A small network was shown many inputs. Here are its activations along a few directions, one row for each input.
Each table varies a few parts of the input and shows all the possible inputs, shuffled.
A made-up example of a description, with smaller parts first: line(6) and (point or ring(9) or (values(3) and ring(5))).
Shared parts are said once, and a part with two or three values counts as separate values.

Other details of the inputs shift rows strongly along two fixed directions, in all tables alike. That doesn't count.

Rows:
x1:  25.1 -35.4  -0.7  12.3  -0.1 -19.3  -9.0   1.8  -9.9  47.6 -24.6
x2:   7.4  24.1  31.0 -47.0  32.3  26.8   8.2   7.2  20.0  27.0  20.0
x3:   6.3  13.9 -45.2  50.8 -26.6 -12.9  17.3   4.7  -2.4 -43.1 -10.9
x4: -42.7  58.4   3.0  -7.7   4.1  13.8  28.9  -5.8  42.7 -69.1  32.4
x5: -34.4  73.9   0.6  -8.4  -1.8  24.9  22.8 -11.8  34.4 -59.7  15.4
x6: -24.2   2.4 -71.0  32.5 -22.4 -17.1 -22.1 -13.4   6.7 -44.5  -4.6
x7: -29.8  66.6   7.4  -1.4  -4.9  13.3  20.9   7.8  38.5 -66.9  39.9
x8: -37.1  -1.7 -37.8  42.6 -21.6 -27.5  24.7  -7.0   2.8 -41.4  -8.6
x9:  -5.2   4.4  54.4 -41.5  19.5  28.3  -8.5  -6.1  18.0  -1.0  29.4
x10:  14.5 -40.6   2.2   6.6 -13.5  -8.1  -9.3  -5.9 -22.4  44.7 -22.4
x11:  -3.3   7.9  53.5 -46.1  21.6  23.9 -10.0  -8.5  15.8  -0.9  17.7
x12: -16.3   9.2 -53.0  44.8 -27.5  -3.5  27.2 -11.3 -11.3 -29.8 -15.9
x13:   2.2 -53.4   9.5   7.8 -10.7 -20.4  -9.1   1.8 -20.4  36.6  -9.1
x14:  35.8 -36.5  -0.5  11.2  11.7 -11.1 -11.5  15.3 -32.7  28.7 -14.3
x15:  37.3 -39.5  11.6  13.4 -11.4 -11.4 -23.0   1.4 -18.2  22.5 -19.1
x16: -10.2  15.0  49.2 -36.5  22.3  17.6  -2.8   7.8  27.3  23.0  35.7
x17:   1.2  20.6 -48.8  49.6 -10.0 -23.5  23.5   7.9  -7.4 -32.9 -11.4
x18: -38.6  71.7 -19.7 -18.6   6.0  40.0  41.8  -2.8  17.3 -53.9  20.4
x19:  -3.5  13.7  30.5 -58.6  29.3  45.1   7.1  -1.0  -3.2   9.6  15.5
x20:  14.5 -45.5   4.3   9.2 -10.8  -1.3 -13.0 -14.9 -25.4  34.7 -24.9
x21: -31.8  67.9 -31.4 -21.1  -2.4  14.6 -15.6  -4.1  46.7 -63.7  40.5
x22:  27.2 -32.4  14.2  16.2  -1.0 -27.1 -23.6   2.5 -19.6  31.9 -20.2
x23: -15.9  14.1 -55.5  41.1 -29.2 -10.9  31.5  -2.5  -7.8 -19.9 -13.3
x24: -17.2   5.2  46.8 -56.2  19.4  12.3   5.8  -1.0  24.5  16.1  30.2
x25: -25.6  18.4 -39.9  58.8 -25.1 -23.9  14.8   9.8   2.4 -18.1 -11.6
x26:   0.3  14.5 -50.0  43.1 -13.7  -9.6  19.4  19.1 -13.0 -50.6 -15.5
x27: -50.5  70.4  -2.6  -8.1  -8.1  28.8  28.4 -10.4  27.8 -50.6  25.7
x28: -11.8  14.5 -41.2  51.3 -28.3  -7.4  14.8 -10.1  -2.8 -41.4 -18.7
x29:  -3.2  17.0  27.7 -59.5  24.9  39.1  10.6   8.6   1.1  19.0  17.5
x30: -17.2   5.7  12.3 -68.1  19.8  30.3 -36.8 -21.6  22.9  12.8  31.5
x31:   7.1 -44.3   8.2   7.7 -13.6 -14.5 -12.3  -1.1 -24.7  41.0 -17.9
x32:  -4.8   9.5 -48.1  49.9 -24.5  -3.2  20.9  -8.0  -7.0 -41.5 -14.8
x33:  19.2 -48.4  16.3  14.1  -7.2  -7.6 -23.0  -7.5 -24.7  20.5 -19.8
x34:  19.5 -41.6 -19.8   1.1   3.0 -26.9 -56.7  -3.0 -10.4  29.8   1.8
x35:  22.8  20.8  45.1 -48.8  15.7  26.0  -7.1  -2.0  22.3   3.2  16.9
x36:   3.9 -47.5   8.1   2.9  -6.0 -24.7  -9.1   0.4 -19.5  35.8 -20.1
x37:   8.2 -42.5  10.9  15.6   3.1 -27.8 -15.6   8.6 -10.6  41.5 -18.2
x38:   7.4 -50.9  12.0  13.9   5.2 -33.9 -11.3   8.4  -4.4  37.7  -9.1
x39: -15.1   8.8  48.5 -52.8  19.6  23.8  -2.2 -10.7  14.5   9.4  18.5
x40:  39.4 -35.9   2.5  16.9   1.0 -14.3 -13.1   3.1 -23.6  34.6  -9.3
x41:  -1.2  17.2  28.6 -58.8  23.3  39.6  10.5   5.5   1.8  21.0  17.7
x42:  32.1 -38.6  16.1  10.3  -7.6 -20.3 -25.7   1.8 -17.9  19.0 -25.8
x43:   2.3 -57.2  13.0   9.6  -7.2 -13.1 -12.5  -7.4 -23.5  26.3 -10.6
x44:   2.6  15.1 -50.5  44.1 -16.9 -10.6  20.5  16.7 -12.3 -49.3 -15.0
x45:  25.0 -35.3  16.8  21.5  -4.6 -22.8 -24.7   6.7 -24.0  31.3  -9.8
x46:   7.2 -44.1 -25.6  -1.7   2.9 -22.2 -50.6  -0.3  -1.4  44.6  -4.5
x47: -37.5  85.9  -7.6   1.4  -0.2  23.7  30.4   1.8  45.5 -32.8  28.0
x48:  -4.3  24.3 -37.9  57.5 -23.2 -24.2  12.6   2.5  -1.5 -28.0  -8.5
x49:  -9.6  21.6  42.5 -54.4  12.4  23.5   0.1  -6.5  16.4  23.9  12.3
x50: -10.6  18.5 -53.7  55.7 -20.8 -15.2  25.5   6.0   2.4 -16.4 -10.4
x51: -19.6  18.1 -52.1  38.5 -30.0 -19.1  29.7  -4.8   0.4 -21.9 -21.9
x52:  26.2 -45.7  19.6  11.0  -3.5 -25.1 -24.1   6.1 -17.8  13.9 -17.2
x53:  -6.5  11.6 -50.5  42.4 -14.3  -6.6  25.6  -3.8  -7.9 -45.5 -20.5
x54:  12.4  16.6  42.8 -49.6  19.4  34.1  -2.4 -15.2  18.3   4.2  12.7
x55:  19.5 -43.5   1.7   0.5  -7.2  -6.9  -6.0 -15.7 -22.7  33.1 -28.0
x56:   9.7  12.6  34.7 -51.4  28.6  46.3   0.7  -0.5   2.1  -0.2  15.5
x57:   1.2  14.1  32.0 -58.8  25.9  39.4  10.2 -11.6   6.4  13.3  14.6
x58: -15.2  19.3 -33.6  55.5 -16.6 -38.8  13.0   8.1  -0.3 -38.5  -6.4
x59:  14.6 -34.7   7.4  14.9  -1.6 -22.1 -17.2   4.5 -11.7  46.4 -26.2
x60:  37.2 -31.7   7.9  13.1   0.4 -22.6 -14.3  -0.4 -16.8  33.1 -18.1
x61:  11.6  18.4  55.6 -41.2  11.8  25.0 -16.1   3.6  16.0   1.2  26.4
x62:  20.0 -42.9  -8.2  -3.9  -0.3  -8.7   1.9   0.5 -28.4  40.4 -24.3
x63:  21.0 -43.4  18.4  22.5   0.6 -29.2 -21.3   8.1 -19.2  26.6  -1.1
x64: -14.1  18.9 -57.2  48.5 -10.6 -12.6  28.4  17.5  -7.4 -22.0 -14.6
x65: -16.6  10.3   8.8 -71.4  16.9  23.1 -33.7 -11.1  26.8  22.7  34.2
x66:   8.7  12.5  34.7 -52.1  31.4  45.0  -0.5   2.6   0.0  -0.7  15.0
x67: -34.7  69.1   6.2  -1.6   8.2  -3.4  26.2   5.4  42.9 -56.8  42.5
x68:  24.3  16.8  38.2 -50.1  24.9  29.6  -1.2   5.3  13.1   1.2  18.2
x69:  -9.4  16.2  45.9 -51.8  16.3  29.9  -3.3 -16.4  12.5  15.4  10.5
x70:  24.9 -55.3  20.6  10.3  -1.9 -31.2 -20.3   6.3 -11.4  11.2  -9.2
x71: -16.6  18.7 -58.2  47.2  -8.6 -12.6  26.9  21.2  -8.7 -22.9 -15.5
x72:  34.8 -35.9  -1.4   9.0  13.8 -12.7 -12.4  17.8 -35.8  27.7 -14.9
Description of these inputs: ring(6) and (point or line(11)).
The inputs of x23 and x50 match in every part but the ring(6) part. If x41 is changed in the same way as x23 into x50, which row does it become?
Answer: x64
The inputs of x15 and x20 match in every part but the ring(6) part. If x21 is changed in the same way as x15 into x20, which row does it become?
Answer: x30
Which other rows does x66 become when the ring(6) part takes its other values? List them by row number.
Answer: x19, x26, x29, x71, x72
Which other rows agree with x58 in the ring(6) part? List them by row number.
Answer: x14, x17, x22, x34, x40, x45, x48, x60, x63, x67, x72
Which other rows agree with x5 in the ring(6) part? List them by row number.
Answer: x4, x6, x9, x11, x28, x32, x33, x53, x54, x56, x66

Rows:
x73:  15.3   9.8  17.7 -56.1  26.3  42.0 -19.1  -1.3   2.2  29.8  13.7
x74:  18.8 -69.2  10.4  29.9 -14.4 -48.7 -28.2   0.7 -15.6  55.0 -24.7
x75:   8.7   8.2  64.8 -36.6  18.6  21.8  11.8   8.7   6.1  33.2  19.4
x76:  -7.8  17.6 -10.7  45.2 -16.7  -9.7  22.0   1.4  -8.8 -51.6  -7.8
x77:   0.3 -79.2 -10.6  18.9  -6.1 -41.4 -33.0  -5.2 -25.0  55.0 -22.2
x78:  -5.9  15.9 -29.4  29.5 -14.9   3.1  38.3  -2.9 -14.2 -48.6 -20.0
x79: -25.9  96.9   9.9 -26.8  13.2  16.4   3.8   6.4  60.4 -49.1  51.1
x80:   3.8  -2.4  32.1 -60.6  15.8  43.4 -15.1 -20.9   0.1  13.7  10.6
x81:  31.1  11.4  51.8 -30.9  30.4  24.5  -6.3  17.6   6.2  20.3  20.6
x82: -20.0  13.9 -58.1  27.8 -12.1 -22.1  -8.7   6.4  12.3 -31.0   8.1
x83:  16.7 -71.5 -20.1  16.4 -12.4 -14.3 -12.0 -10.3 -41.6  62.8 -40.4
x84: -33.2   3.5 -38.8  24.4 -23.0 -20.0  -8.8 -10.2   9.5 -48.3   2.3
x85:   6.5   8.4  46.5 -52.7  23.2  31.8  22.6   4.6   0.0  36.4   3.9
x86:   8.4  25.3 -46.8  33.4  -3.6  -0.2  35.5  13.1  -8.9 -29.7 -16.5
x87: -16.8  11.3 -18.6  38.1 -24.2 -26.3  -2.8  -8.2  17.3 -47.9   1.8
The inputs of x83 and x77 match in every part but one. If x73 is changed in the same way as x83 into x77, which row does it become?
Answer: x82
Describe the family of inputs behind these rows.
Answer: values(3) and ring(5)
Which other rows does x78 become when the ring(5) part takes its other values? List them by row number.
Answer: x76, x80, x84, x87
Which other rows does x79 become when the values(3) part takes its other values? List them by row number.
Answer: x74, x87
